grid =
[[-14 -13  22 -13]
 [ -6   6  -8 -20]
 [ 18  13   2 -27]
 [  6 -10  -7  28]
 [ -2 -11  -6  21]
 [-21 -12 -24   0]
 [ 22  -1  -7  34]
 [-15 -13  -9  -1]
 [-26  -7 -28  -5]]
grid[0][0]	-14
grid[0][3]	-13
grid[2][3]	-27
grid[0][1]	-13
grid[6]	[22, -1, -7, 34]
grid[3][2]	-7
grid[5][1]	-12
grid[1][0]	-6
grid[6][3]	34
grid[1][3]	-20
grid[7][3]	-1
grid[5][2]	-24
grid[5][3]	0
grid[1][1]	6
grid[4][3]	21
grid[:, 0]	[-14, -6, 18, 6, -2, -21, 22, -15, -26]
grid[:, 3]	[-13, -20, -27, 28, 21, 0, 34, -1, -5]

a =
[[  2  -4   4   1]
 [  1  -2  -1   1]
 [  0  -3   3   0]
 [ -1  -4   3   1]
 [  5 -28  36 -16]
 [ -2  -7   8   1]
 [ -2  -3   2   3]
 [ -2  -5   5   1]
 [  0   1   0  -2]
 [ -3  -5   7   2]
 [  3  -3   6  -6]]
a[0,0]: 2
a[-9,0]: 0
a[:, 1]: [-4, -2, -3, -4, -28, -7, -3, -5, 1, -5, -3]
a[-9,2]: 3
a[1]: [1, -2, -1, 1]
a[3,-3]: -4
a[-1,-1]: -6
a[:, 2]: [4, -1, 3, 3, 36, 8, 2, 5, 0, 7, 6]
a[-5]: [-2, -3, 2, 3]
a[4,-4]: 5
a[5,-1]: 1
a[-5,-2]: 2
a[-3,0]: 0
a[-1,-2]: 6
a[1,-1]: 1
a[5]: [-2, -7, 8, 1]
a[6,-1]: 3
a[-11,-2]: 4
a[-7,-2]: 36

M = [145, 565, 221, 722, 408, -256, -589, 513, 381, 117, -15, 25, 350, 448, -581]
M[0] => 145
M[-3] => 350
M[14] => -581
M[6] => -589
M[-11] => 408
M[3] => 722
M[13] => 448
M[-4] => 25

arr =
[[-14  28  25 -27   2  19  16   3]
 [ 14  21   5 -22   1 -21   2   2]
 [  1  14  11 -26   2  10  35   7]]
arr[0, 0]	-14
arr[1, -6]	5
arr[-3, -7]	28
arr[1, -7]	21
arr[0, -1]	3
arr[:, -6]	[25, 5, 11]
arr[2, -6]	11
arr[-1, -3]	10
arr[2, 4]	2
arr[:, -1]	[3, 2, 7]
arr[-1]	[1, 14, 11, -26, 2, 10, 35, 7]

A =
-664   448  -550  -834  -868  -849
-460   -30   -95  -766  -820  -783
 754  -903   674   432   460   376
 610  -479   342   506   580   502
-691   327  -309  -469  -684  -542
-500   108  -255  -636  -687  -683
 522  -737   589   396   403   424
-559   465  -557  -813  -807  -774
Rows and columns are counted from 0.
(0, 0) -> -664
(3, 2) -> 342
(2, 3) -> 432
(4, 3) -> -469
(7, 0) -> -559
(0, 3) -> -834
(4, 0) -> -691
(6, 0) -> 522
(1, 3) -> -766
(6, 2) -> 589
(2, 5) -> 376
(2, 0) -> 754
(5, 1) -> 108
(1, 2) -> -95
(0, 5) -> -849
(0, 2) -> -550
(2, 1) -> -903
(5, 5) -> -683

data =
900,528,411,461,516,760,332,28,420,745,459
511,572,545,334,532,758,571,639,512,261,367
226,418,365,707,383,240,228,469,105,505,410
249,302,432,351,366,119,551,523,629,371,523
280,293,443,322,372,112,589,509,699,387,551
267,302,457,303,379,132,613,551,715,350,543
174,345,380,528,351,151,360,518,310,390,431
213,318,407,434,358,126,462,517,484,383,484
178,330,395,484,353,127,416,534,398,378,459
data[0,-11]: 900
data[1,-8]: 334
data[-1,-7]: 353
data[-1,-10]: 330
data[0,2]: 411
data[3,9]: 371
data[-2,-7]: 358
data[-5,-4]: 509
data[5]: [267, 302, 457, 303, 379, 132, 613, 551, 715, 350, 543]
data[-9,-2]: 745
data[-9,-7]: 516
data[3,-11]: 249
data[7,-10]: 318
data[7,-11]: 213
data[-8,-11]: 511
data[1,-2]: 261
data[-5,-1]: 551
data[5,-5]: 613
data[-5,8]: 699
data[0,-4]: 28
data[-5,1]: 293
data[:, -2]: [745, 261, 505, 371, 387, 350, 390, 383, 378]
data[:, -7]: [516, 532, 383, 366, 372, 379, 351, 358, 353]
data[-2,-5]: 462
data[:, -6]: [760, 758, 240, 119, 112, 132, 151, 126, 127]
data[:, 0]: [900, 511, 226, 249, 280, 267, 174, 213, 178]
data[-3,-2]: 390
data[7]: [213, 318, 407, 434, 358, 126, 462, 517, 484, 383, 484]
data[4,9]: 387
data[-1]: [178, 330, 395, 484, 353, 127, 416, 534, 398, 378, 459]
data[:, -9]: [411, 545, 365, 432, 443, 457, 380, 407, 395]
data[-2,5]: 126

x = [-1.412, 1.311, -0.578, 0.136, 0.991]
x[0] => -1.412
x[3] => 0.136
x[2] => -0.578

m =
[[ 485  437  370  -38  -93  488]
 [ -73    4  -14 -298  902 -107]
 [ 590  389  576 -340 -511  313]]
m[0,0] -> 485
m[2,-6] -> 590
m[-2,-5] -> 4
m[-1,5] -> 313
m[-3,4] -> -93
m[0] -> [485, 437, 370, -38, -93, 488]
m[1,4] -> 902
m[2,-3] -> -340

W = [  5  24 -29   8  21  -5  -9  31   4  31]
W[-10] -> 5
W[8] -> 4
W[-9] -> 24
W[2] -> -29

X = [-26  -1  -9  -6 -31 -32  10  -2]
X[0] => -26
X[5] => -32
X[4] => -31
X[6] => 10

B =
[[ 11   4  23  -6   9 -18  23  27   9  -8 -18  -1 -19   1]
 [ -2   8  -5  -7   0  20  -2  -9  11 -11  20   3  11  16]
 [-13 -10  -1  34  -2 -14 -13   8  10   4 -21   0 -33 -18]
 [ -4  10  -2  -1  -9  18  -3  -6  11 -12  18   3  14  14]
 [ 30  30  -1  -2  -5 -10 -19   9   6  -6  -5 -12  15  -7]
 [ 12   8   5 -13 -13  -8  21  29  -4   8 -30   7  -3  -1]
 [-12  -8   0  35  -1 -13 -13   9  12   4 -24  -1 -31 -18]
 [-13  -3  -1  35   2 -14 -14   7  13   3 -25  -2 -33 -17]
 [ 12   9  10 -17 -10 -12  24  27  -2   5 -28  11  -6   0]]
B[0, 0] => 11
B[2, 3] => 34
B[:, 0] => [11, -2, -13, -4, 30, 12, -12, -13, 12]
B[7] => [-13, -3, -1, 35, 2, -14, -14, 7, 13, 3, -25, -2, -33, -17]
B[5, 2] => 5
B[2, 13] => -18
B[7, 9] => 3
B[1, 0] => -2
B[7, 13] => -17
B[4, 6] => -19
B[8, 5] => -12
B[8, 0] => 12
B[5, 8] => -4
B[1, 10] => 20
B[0, 1] => 4
B[8, 12] => -6
B[6, 7] => 9
B[2, 6] => -13
B[8, 11] => 11
B[2] => [-13, -10, -1, 34, -2, -14, -13, 8, 10, 4, -21, 0, -33, -18]
B[1, 3] => -7
B[2, 8] => 10
B[:, 5] => [-18, 20, -14, 18, -10, -8, -13, -14, -12]
B[4, 2] => -1
B[5, 11] => 7
B[3] => [-4, 10, -2, -1, -9, 18, -3, -6, 11, -12, 18, 3, 14, 14]
B[0, 6] => 23
B[3, 9] => -12
B[:, 4] => [9, 0, -2, -9, -5, -13, -1, 2, -10]
B[:, 2] => [23, -5, -1, -2, -1, 5, 0, -1, 10]
B[5, 1] => 8
B[8, 7] => 27
B[6] => [-12, -8, 0, 35, -1, -13, -13, 9, 12, 4, -24, -1, -31, -18]
B[8, 1] => 9
B[1, 2] => -5
